X =
array([[  3,   9,  59,   7],
       [-26,  28,  14,   9],
       [-58,  39, -28, -43],
       [-35, -17,  -2, -20],
       [ -7,  40,  20,  35],
       [ 30,   9,  67,  60],
       [ 27, -54,  15, -64],
       [ 13,  -5,  -4, -51],
       [ -7, -55,  -1, -42],
       [-34,  49,   1,  26],
       [ 35,  29,  63,  70]])
X[0][0] -> 3
X[:, 3] -> [7, 9, -43, -20, 35, 60, -64, -51, -42, 26, 70]
X[3][0] -> -35
X[:, 0] -> [3, -26, -58, -35, -7, 30, 27, 13, -7, -34, 35]
X[5][3] -> 60
X[0][1] -> 9
X[1][0] -> -26
X[2][1] -> 39
X[6][1] -> -54
X[4][3] -> 35
X[9][1] -> 49
X[4][1] -> 40
X[:, 2] -> [59, 14, -28, -2, 20, 67, 15, -4, -1, 1, 63]
X[6][0] -> 27
X[10] -> [35, 29, 63, 70]
X[10][2] -> 63
X[5] -> [30, 9, 67, 60]
X[1][1] -> 28
X[8][3] -> -42
X[6][2] -> 15
X[0][3] -> 7
X[2] -> [-58, 39, -28, -43]

arr = [ 58  22 -31  23 -23  42  14 -32   8 -21  -6   0 -32  22   7   5]
arr[-16] -> 58
arr[-7] -> -21
arr[-14] -> -31
arr[-13] -> 23
arr[7] -> -32
arr[15] -> 5
arr[5] -> 42

M =
 -5  -14   -2   37   48   -6   34   39
 38    4   43  -36  -26   34   -2  -16
-45   11    7   -3  -32    0   21   -6
 -9  -10  -56  -49    3   -4  -52  -56
 35   31    0   32   38  -28   21   31
-10   22  -41  -34   31    6  -34  -42
-46  -25   26   26  -31    7   25   29
 52   29   34   11   27    0   13   16
 12   -7   -3   -5   25    0  -27   -9
M[0,0]	-5
M[0,2]	-2
M[:, 6]	[34, -2, 21, -52, 21, -34, 25, 13, -27]
M[6,1]	-25
M[2,6]	21
M[4]	[35, 31, 0, 32, 38, -28, 21, 31]
M[:, 5]	[-6, 34, 0, -4, -28, 6, 7, 0, 0]
M[5,0]	-10
M[1,7]	-16
M[4,6]	21
M[0,6]	34
M[5,6]	-34
M[4,0]	35
M[8]	[12, -7, -3, -5, 25, 0, -27, -9]
M[3,2]	-56
M[7,3]	11
M[5,2]	-41
M[4,7]	31
M[7,4]	27
M[2,5]	0
M[1,5]	34
M[2,3]	-3
M[3]	[-9, -10, -56, -49, 3, -4, -52, -56]
M[:, 7]	[39, -16, -6, -56, 31, -42, 29, 16, -9]
M[3,1]	-10
M[1,6]	-2

m = [ 11 -17  -2   0 -58 -13  24]
m[0]	11
m[3]	0
m[2]	-2
m[4]	-58

A = [[-24, 22, 14, -14, -32, -4, 10, -15, -43, -11, -1, -6, 9, 19], [-7, -25, 14, -40, -3, -17, 12, -28, -17, -37, -12, 59, 23, 14], [-24, -6, -22, -29, -47, 20, -33, 0, -58, -12, -25, 40, -6, 11], [0, 1, 3, -1, 0, 1, 1, -4, -6, 2, -1, 2, -3, 4], [0, 23, -12, -31, -41, 20, 12, -25, -25, 2, -9, 55, 23, 21], [0, 1, 3, -1, 0, 1, 1, -4, -6, 1, -1, 1, -3, 4], [-35, 23, -24, -34, -40, -6, -37, 0, -27, -36, -23, 59, 16, 22]]
Rows and columns are counted from 0.
(0, 0) => -24
(6, 7) => 0
(5, 10) => -1
(3, 3) => -1
(5, 8) => -6
(6, 12) => 16
(6, 2) => -24
(5, 1) => 1
(4, 6) => 12
(1, 6) => 12
(0, 2) => 14
(6, 9) => -36
(5, 11) => 1
(6, 8) => -27
(3, 12) => -3
(4, 0) => 0
(4, 1) => 23
(4, 5) => 20
(0, 6) => 10
(1, 0) => -7
(5, 3) => -1
(0, 12) => 9
(3, 9) => 2
(4, 12) => 23
(2, 7) => 0
(1, 10) => -12
(6, 0) => -35
(1, 3) => -40
(2, 4) => -47
(4, 10) => -9
(2, 8) => -58
(4, 7) => -25

x =
[[ 26 -17   4  31  14  19 -28 -24  11  34]
 [ -8   3  16  15  31  38 -17  -1  24  24]
 [-39  13 -10 -25 -32   4  19   6 -53 -46]
 [ 12  10   1   8  11 -14  -7 -10  28  26]
 [-21  63  50  20  23  52  -8 -37  32  56]
 [-11 -34 -38 -16 -25 -34  17  33 -29 -59]
 [ 14 -67 -33  18   9   1 -22  37  -9 -17]]
x[-7, -10]	26
x[-7]	[26, -17, 4, 31, 14, 19, -28, -24, 11, 34]
x[:, 7]	[-24, -1, 6, -10, -37, 33, 37]
x[-3]	[-21, 63, 50, 20, 23, 52, -8, -37, 32, 56]
x[0, -9]	-17
x[-6, -6]	31
x[4, -6]	23
x[-4, -8]	1
x[5, 0]	-11
x[6, 3]	18
x[1, -5]	38
x[:, 5]	[19, 38, 4, -14, 52, -34, 1]
x[6, 8]	-9
x[-6, 6]	-17
x[-5, 1]	13
x[2, 3]	-25
x[-7, -6]	14
x[-7, 8]	11
x[-7, -1]	34
x[-5, 8]	-53
x[6, 7]	37
x[6]	[14, -67, -33, 18, 9, 1, -22, 37, -9, -17]
x[2, -1]	-46
x[-3, 8]	32
x[2]	[-39, 13, -10, -25, -32, 4, 19, 6, -53, -46]
x[-4, -7]	8
x[-3, -4]	-8
x[-5, -4]	19

grid =
[[-14  17  12 -17  14  19  16  17   6  -6 -17  11]
 [ 14 -10 -11   9 -19  -7  21 -16 -14 -23   0  22]
 [-20  21   5  11 -12  13  14   2 -15  -4  -5  21]
 [ -2 -19   2 -16   6 -24 -35 -27 -22  14  -3 -19]
 [ -7  -1  -5  10   9  17  24  12  13   7 -14  -5]
 [-17  28 -17 -18 -22  12  11 -31 -23 -12 -19  -1]
 [ -8 -27  22  14  19  10 -15  22   4  10   7 -17]
 [ 16   2  11  19   2 -16  11   4   3 -33  18  11]]
grid[-8,-12] = -14
grid[6] = [-8, -27, 22, 14, 19, 10, -15, 22, 4, 10, 7, -17]
grid[7,-8] = 2
grid[0,-3] = -6
grid[7,3] = 19
grid[4] = [-7, -1, -5, 10, 9, 17, 24, 12, 13, 7, -14, -5]
grid[0,6] = 16
grid[-7,7] = -16
grid[-1,5] = -16
grid[-6,8] = -15
grid[1,8] = -14
grid[-7,-12] = 14
grid[:, 4] = [14, -19, -12, 6, 9, -22, 19, 2]
grid[-5,4] = 6
grid[3,6] = -35
grid[-2,9] = 10
grid[-8] = [-14, 17, 12, -17, 14, 19, 16, 17, 6, -6, -17, 11]
grid[-6,9] = -4
grid[5] = [-17, 28, -17, -18, -22, 12, 11, -31, -23, -12, -19, -1]
grid[3,1] = -19
grid[-2,11] = -17
grid[7,-11] = 2
grid[0,-1] = 11
grid[3] = [-2, -19, 2, -16, 6, -24, -35, -27, -22, 14, -3, -19]
grid[-2,-10] = 22
grid[-1] = [16, 2, 11, 19, 2, -16, 11, 4, 3, -33, 18, 11]
grid[6,-5] = 22
grid[-2,1] = -27
grid[3,10] = -3
grid[-2,-8] = 19
grid[3,-12] = -2
grid[:, 8] = [6, -14, -15, -22, 13, -23, 4, 3]
grid[-8,10] = -17
grid[-4,-11] = -1

W = (-23, 28, -37, -30, -32, -18, -29)
W[0] -> -23
W[2] -> -37
W[5] -> -18
W[1] -> 28
